A small network was shown many inputs. Here are its activations along a few directions, one row for each input.
Each table varies a few parts of the input and shows all the possible inputs, shuffled.
Descriptions start from the smaller parts, as in this example, which fits no table here: one of 3 separate values, together with either a single point or one of 11 places along a line or (one of 5 places around a ring, together with one of 6 places along a line).
Shared parts are said once, and a part with two or three values counts as separate values.
In the rows, zero is written as 128.

Table:
x1: [163 131 145 177  98  93 101 122 123 143  62 152 135 146 158 100 131  57]
x2: [138 111 146 115 148 143  93 103 140 128 164  67 112 121 104 142  85 180]
x3: [123 118 138 140 125 145 116 111 169 115 143  74  87  79 109 146  95 183]
x4: [108 105 135 131 129 162  91 109 136 134 151  85  90 104  96 148 106 188]
x5: [130 159  99  82 150 130 192 146 122 107 175 152 139 132 135 113 166 140]
x6: [105  93 137 131 133 158  92 118 160 139 154  77  98 100  94 162 107 178]
x7: [116 128 112  79 160 151 174 167 132 123 180 147 153 152 121 122 148 131]
x8: [132 113 144 182  75 108 109 127 149 141  41 161 136 129 162 122 125  72]
x9: [146 108 164 161 101 101  85 123 116 146  62 157 152 172 144 118 121  63]
x10: [ 96 144 105  93 136 144 202 150 147 100 150 158 130 120 127 127 165 146]
x11: [147 211  87  71 178 119 156 147  57  91 201 119 175 132 143 110 156 106]
x12: [149 134 114 131 152 119 102  94 128 127 169  75  94  98 115 129 123 188]
x13: [ 98 145 121  95 130 152 206 159 170 100 149 148 136 115 130 122 137 138]
x14: [121 125 131 146 131 136 130 103 150 121 143  78  85  78  94 151 102 186]
x15: [ 97 148 113  99 132 143 222 152 145 102 152 155 130 115 117 132 143 138]
x16: [143 110 138 167 111 104  73 128 117 162  70 164 149 173 149 122 133  64]
x17: [131 166 110  88 147 128 211 148 122 109 174 148 141 128 123 117 146 134]
x18: [148 115 135 159  99 108  76 118  90 163  68 163 140 169 148 105 137  65]
x19: [116 132 135  71 154 148 185 157 134 106 169 145 160 155 122 121 130 137]
x20: [ 86 113 137  81 135 163 193 156 159 102 150 155 155 137 114 141 130 139]
x21: [120 139 108  75 149 153 174 157 106 121 178 153 149 152 123 109 150 141]
x22: [116  93 137 172  86 115  81 136 145 160  51 175 149 154 149 144 126  78]
x23: [106  94 157 122 123 155 103 107 160 125 147  75 106 101  98 161  89 185]
x24: [155 139 126 137 151 122 121  98 126 128 169  75  94  90 103 136 102 180]
x25: [130 162 117  86 149 140 197 153 146 107 173 143 142 131 141 107 137 131]
x26: [121  99 135 166  77 120  83 127 119 160  46 175 142 152 148 126 130  81]
x27: [ 83 112 120  87 142 164 183 170 158 119 156 155 149 132 110 137 147 135]
x28: [160 132 126 170 102  86  96 110 100 143  62 160 125 154 158 107 157  63]
x29: [134 108 125 123 154 142  83 113 138 143 175  67 104 122 103 141 105 174]
x30: [159 172 108 121 188 101  67 101  58 108 203  49 123  90 125 126 110 150]
x31: [140 116 123 122 146 144  82 106 110 137 175  76  98 122 104 130 107 185]
x32: [161 138 138 181 103  83 116 116  99 145  61 158 128 152 147 109 136  62]
x33: [156 133 134 133 150 133 107 105 148 122 167  70  96  93 119 129  94 176]
x34: [130 119 138 188  82  99 126 121 125 144  39 166 128 137 153 131 131  78]
x35: [131 118 128 178  80  99 104 118 129 142  41 171 126 137 160 128 151  80]
x36: [ 86 124 117  85 135 168 184 160 133 119 153 160 144 134 114 123 149 146]
x37: [117  91 166 164  75 113  94 129 140 143  44 169 152 152 147 141 116  77]
x38: [175 171 121 147 143  60  65 127  37 143  81 136 158 148 175 106 144  46]
x39: [119 121 124 139 135 139 113  97 150 123 143  80  82  85 109 148 124 192]
Q: The inputs of x36 and x26 match in every part but one. If x11 is changed in the same way as x36 into x26, which row does it become?
A: x38
Q: What is each input in this table made of?
A: one of 3 separate values, together with either a single point or (one of 2 separate values, together with one of 6 places around a ring)
Q: Change only the choice among 2 separate values in x2. List by row number the other rows that result.
A: x23
Q: Change only the choice among 3 separate values in x13. List by row number the other rows that result.
A: x3, x8
Q: Change only the choice among 3 separate values in x39. List by row number the other rows that result.
A: x10, x35
Q: Change only the choice among 2 separate values in x6. List by row number the other rows that result.
A: x29

Table:
x40: [144 141 108 141 134 111  74 115  79 142 123 118 125 130 140 121 141 116]
x41: [140 102 149 121 125 137 125 133 150 142 126 140 137 165 126 117 118 120]
x42: [128 108 159 118 124 139 127 138 144 131 125 132 150 154 123 127 101 114]
x43: [128 104 124 167 103 127 116 108 145 150  97 131  89 118 118 132 135 145]
x44: [129 141 106 130 120 119 171 142 118 133 111 179 131 147 140 109 168 102]
x45: [175 143 132 145 139  99  98 107 109 136 129 109 120 138 140 106 121 113]
x46: [145 145 126 126 120 113 176 139 138 122 114 166 136 146 148 103 147  98]
x47: [139 141 121 137 138 106  76 115  80 130 123 109 135 124 137 133 129 114]
x48: [133 116 154 157 105 123 125 111 159 127  97 113 109 109 126 136  98 136]
x49: [151 148 137 141 140 101  91 120 105 122 125 101 141 120 142 129 109 101]
x50: [166 148 143 142 138 102 101 112 103 125 128 102 132 129 137 116 105 107]
x51: [144 110 142 162 105 121 122 106 164 138 100 120  97 118 128 126 114 142]
x52: [104 108 134 158 104 129 100 113 140 131  93 119 110 102 122 153 123 138]
x53: [105 128 119 102 153 164 163 117 166 105 195  70  82  74  89 150 114 222]
x54: [120 151 130 122 122 116 170 151 134 109 108 158 158 126 149 125 135  86]
x55: [141 163 105  86 184 139 134 116 107 106 227  63 111  95 103 131 119 195]
x56: [118 116 147 158 107 123 115 119 161 124  95 112 118  99 131 149 102 130]
x57: [111 144 102 123 116 126 156 148 109 127 106 177 143 137 146 117 170  98]
x58: [109 107 120 162  99 134  99 113 139 142  93 129 100 109 124 143 136 141]
x59: [113 108 153 118 127 139 117 146 146 128 121 132 159 145 128 140 105 108]
x60: [107 144 115 119 120 121 157 146 111 116 106 167 153 131 143 130 157  96]
x61: [135 151 136 123 119 115 178 143 132 111 112 159 149 136 146 113 131  92]
x62: [104  99 124 117 120 151 101 142 121 148 120 151 144 157 125 134 139 123]
x63: [123  96 128 123 122 143 117 137 128 156 124 152 132 166 118 123 138 125]
x64: [161 138 111 147 138 104  89 109  87 149 127 120 115 140 133 112 140 119]
x65: [101 118 122  60 173 181 163 147 149 110 226  93 127 118  89 137 116 203]
x66: [108 165  97  67 166 155 220 149 139  88 212 120 128 103 111 127 147 178]
x67: [ 99 100 138 113 124 145 102 142 122 136 119 141 153 150 122 145 126 120]
Q: The inputs of x47 and x52 match in every part but one. If x45 is changed in the same way as x47 into x52, which row does it become?
A: x51
Q: What is each input in this table made of?
A: one of 4 separate values, together with either a single point or one of 6 places around a ring
Q: Change only the choice among 4 separate values in x53. List by row number the other rows that result.
A: x55, x65, x66
Q: List by row number the other rows that have the choice among 4 separate values in common with x63.
A: x41, x42, x59, x62, x65, x67
Q: Start at x54 and move only the place on the ring of 6, one step at a time. The first step leads to x61. Which rows follow, in order?
A: x46, x44, x57, x60
